Here are a small network's activations along a few directions, averaged over the inputs that share one value of a field.
Values that are neighbours, or in one group, have similar rows; names and order tell nothing.
In the rows, zero is written as 500.
Strong random noise was added to every row along 7 fixed directions; ignore it. To show where, here is one row again and again, with new noise each time:
[545 508 460 462 511 557 581 403 420 579 785 473 574 536 510 628 497 547]
[575 502 537 666 567 402 494 591 586 516 361 470 464 444 495 537 499 521]
[299 558 619 846 523 515 545 659 530 523 299 501 249 436 379 420 560 408]
[502 409 434 454 564 481 476 394 548 428 471 559 634 487 409 640 425 505]
[647 464 570 483 502 463 538 561 510 451 518 663 567 547 510 533 345 369]
[612 556 457 597 378 416 556 611 557 540 487 317 392 464 534 392 546 516]
[537 423 368 444 432 420 459 367 545 493 417 528 576 464 541 594 416 345]
[497 358 448 460 476 547 652 466 576 367 651 539 644 409 212 671 531 464]
[537 521 441 511 547 481 476 395 461 595 582 453 539 526 589 600 470 553]


L, 11 values:
l4: [381 501 490 626 539 542 523 507 529 481 515 401 470 463 321 544 575 625]
l5: [340 537 574 455 410 605 443 597 471 403 360 649 357 597 495 293 376 217]
l6: [441 439 549 620 649 514 563 479 557 614 595 483 509 295 460 742 766 496]
l1: [433 493 451 359 432 485 423 385 434 435 433 556 528 588 550 414 399 508]
l8: [474 461 381 399 463 497 446 326 516 594 549 491 597 415 632 637 573 325]
l3: [428 470 453 439 418 528 522 554 532 330 457 375 497 507 255 369 519 663]
l9: [564 582 594 447 535 533 462 579 430 581 513 535 480 535 690 406 531 558]
l10: [598 604 781 701 714 468 517 671 457 635 470 593 461 537 623 550 541 696]
l2: [390 543 544 474 503 714 567 483 361 502 764 524 407 592 485 455 493 395]
l11: [447 501 473 404 526 524 469 345 400 588 605 535 567 515 592 572 581 595]
l7: [293 622 447 372 384 535 356 575 459 395 233 375 298 625 500  23 501 695]
The values of L form a line.
A walk along L starts at l2 and steps to its neighbour l5. Put l4, l6, l3, l10 in the order it reaches them.
Answer: l6, l10, l3, l4
Which values are neighbours of l7? Give them in the order they are listed.
Answer: l9, l11

H, 20 values:
h2: [420 558 485 503 544 555 428 467 490 485 452 429 462 554 525 424 457 525]
h4: [394 469 489 585 422 576 571 450 511 553 638 495 437 441 430 542 585 362]
h20: [546 549 580 414 560 512 389 569 538 396 410 536 546 609 520 299 381 653]
h14: [618 550 608 495 496 456 535 644 467 529 460 517 437 532 593 398 493 570]
h1: [571 492 324 271 262 443 527 418 538 502 533 360 567 479 569 396 549 525]
h19: [505 537 448 448 586 551 431 439 425 480 550 452 509 611 549 470 450 627]
h11: [453 574 565 529 603 574 445 517 422 559 602 568 424 581 590 463 485 482]
h12: [550 520 537 675 549 454 558 538 485 584 495 420 423 438 549 559 598 556]
h9: [609 464 444 520 540 434 553 541 532 587 540 368 528 353 514 635 702 556]
h7: [606 429 429 475 552 445 534 484 579 473 529 366 594 368 485 670 639 578]
h16: [495 512 477 365 613 553 427 454 443 366 514 459 588 617 428 417 463 857]
h18: [501 467 488 363 251 473 554 596 578 412 451 558 454 483 450 295 487 303]
h6: [705 511 433 501 463 404 556 602 563 463 548 281 515 456 471 509 527 630]
h13: [472 572 572 618 531 459 477 502 475 618 449 504 386 507 626 446 546 565]
h10: [444 497 406 414 328 513 494 400 488 460 491 490 505 541 490 378 443 432]
h15: [594 560 537 586 513 510 552 592 496 581 642 451 458 526 520 522 480 503]
h17: [705 457 533 548 398 388 601 613 580 503 539 482 542 461 469 562 494 445]
h8: [316 479 471 434 524 598 514 530 547 392 486 408 510 457 287 440 613 620]
h3: [506 506 606 520 564 586 550 526 480 479 662 629 581 566 388 581 400 501]
h5: [353 565 484 724 450 527 587 553 442 583 530 365 340 445 419 496 612 538]
A value of H combines one of 4 hidden first parts with one of 5 second parts; all combinations occur once.
Changing only the second part turns h4 into h19. h18 has the same second part as h4; what does that change turn h18 into?
Answer: h9
Changing only the second part turns h8 into h1. h15 has the same second part as h8; what does that change turn h15 into?
Answer: h17
Changing only the second part turns h10 into h12. h13 has the same second part as h10; what does that change turn h13 into?
Answer: h16
